Here are a small network's activations along a few directions, averaged over the inputs that share one value of a field.
Related values have similar rows: they may be neighbours, one step apart, or belong to one group.
Strong random noise was added to every row along 11 fixed directions; ignore it. To show where, here is one row again and again, with new noise each time:
[ -56 -145  230  417   72   21  133 -317 -418 -240  212 -282  509  267
  210   58  230   95 -142   18  685   96 -129 -416]
[ 241  -92   33  619 -513  218  121  344   -9 -130  533 -133  267 -119
   34 -314 -207  -37  169 -283  -51 -455 -427  -97]
[  65    7 -323  -52   68   89  169  272 -133  232 -272 -111  153 -134
  229  333  269  315  -17  123   62 -547 -241   11]
[-112  632  147  280 -199  -62  -93  393 -254  318  146 -388 -280 -194
 -189 -152  458  104  639  -43   -5 -211  375  251]
[ 139  -18 -149 -162  123 -140   90  257 -193 -203 -232 -169 -201 -195
  340   26 -577  -34  132  153 -384 -370  106   96]
[  76  262  169  246   56  -76  -74  -49  215  -78  116 -206 -119  157
 -127 -110  550 -552  -60 -335  571  -86 -463 -316]
[-347  185   99 -256   86 -303 -297   80  186  278 -144   36 -559   26
 -401  407  166  -65    4 -130 -393 -131  -66  305]
[-244 -123 -171  -66  114  -49   55  206  626  562  256  384 -251 -113
 -288  -10  575 -285  117 -542   32  -74 -861   50]
[ -26   95   14  478 -534  129  356  583 -544 -341  873 -195  166 -547
  152 -849  138  166  742  -19  479 -141 -378   11]
[ 567  407 -210  200 -239  169  -75 -329 -151 -448 -701 -260  122   23
 -108  138  284   68 -305  451    4 -130  483   22]
[ -32    0   27  148 -572   87 -215   38  -57 -236  112  115  155   82
 -412  108 -332  413 -271   99 -419 -143   76  177]
[ 160 -272 -283  474 -358  117  364  129  -65  186   34   51 -121 -425
  -73 -221  380 -123  381 -214 -616 -299 -804  273]
[  30  445  146  429 -220   55  -26  363  138  231  536 -147 -121 -192
 -165 -518  239 -161  648 -309  178   -3  228   79]


Values of B:
b7: [-411 -117  421 -415  293 -298  -11   95 -900 -333 -127 -525 -420  -74
  419  133 -362  -47  245  356 -132  -44   86   86]
b9: [  22 -281 -205 -278 -336  123  -13   60  424 -214  -26  616   52   -4
 -316 -208 -345   25 -323  -86 -344  119 -492   81]
b6: [ 444 -191   90   89  -20  161  -89 -372  139 -346  210   -2  -21 -229
  148  128 -269  -68 -133  300  221  233  691  134]
b8: [ 256  216   23  -15  120  -54   96  179 -331 -367 -277 -376  121  179
  371 -321 -575 -152  -19  103  -45 -148  286 -323]
b1: [-146 -331   25 -141 -126   98  -33  -10  115 -228  185  269  -91 -211
 -183   56  180   79   24  107  181  107 -336  263]
b4: [ 246 -330  227  364 -604  427 -103 -180    4 -242  367   64  352  144
  -59   49  169   73 -395    6  138  -68 -333 -138]
b5: [ 142 -552  -12  145  -47  112   52 -259  301   84  -87  263   53  111
   17   57 -577 -222 -257 -194 -804  120 -174   73]
b3: [ 366   33  -88  -63 -171  -54    2  209  215 -641  365 -114 -478 -784
   48  184    2 -292  205  215  383 -355 -168  407]
b2: [ 282 -124    8  -95 -298  -45 -297 -217  725 -258  272  432 -220   46
 -322  -86 -550 -432 -506 -262 -278  114 -137   -2]
The values of B form a 3 by 3 grid.
Which values are neighbours of b4? Give them in the order they are listed.
> b7, b6
Which values are neighbours of b8? Give them in the order they are listed.
> b9, b3

Values of W:
w1: [ 230 -192   -3  364 -602  322   39  -67  -59   62   61   73  451  252
  -62 -139 -298  110 -370  -95 -431 -151 -309 -134]
w2: [ 130 -245 -116  211   34  -64   50 -294  152 -157  117   81   31 -155
  -81  330  119   50 -107   51   65  -39  -38  103]
w9: [  65  486 -109   44  -89   45  -63  -55   71  305 -178   -8   25  131
 -266 -165  474   70  -19   17   67  181  326  -59]
w4: [ 635 -242 -161  431 -179  169  190 -354 -114 -611 -209 -176   12 -296
  204  -66  -30 -302 -108  239 -100 -125  -61   50]
w8: [  56  -78 -315  304 -317  240  107   78  317  507  -23  299  231  -63
 -310 -126   66  200  143 -251 -744  -71 -167  191]
w3: [ 190 -484  -34  -96  136   88   84 -300  344 -385  -49  293   36   75
  171  -16  -88 -416 -380 -107  194  140 -539 -223]
w7: [-237 -321   77 -105  157 -201  166  131   35    8  159  141 -399 -190
    7 -255  -19 -368  317 -298 -238  147 -654  111]
w6: [-301  352  204 -107 -125  201 -209  368  299  439  786  308  218   48
 -200 -575 -135  368  426 -164  424  500  805   -2]
w5: [ -30 -396  128  -20  338 -223    6 -225  -94 -220 -162  -96 -241 -180
  192  439 -614  -60  205  136 -492   27  339  367]
The values of W form a 3 by 3 grid.
Which values are neighbours of w4? Give them in the order they are listed.
> w9, w8, w7, w6
Each value of W is a pair of two hidden parts, and every pair occurs once (3 first parts, 3 second parts).
w4 and w6 share the first part; w4 and w9 share the second. Which value has the first part of w9 and the second part of w6?
> w1
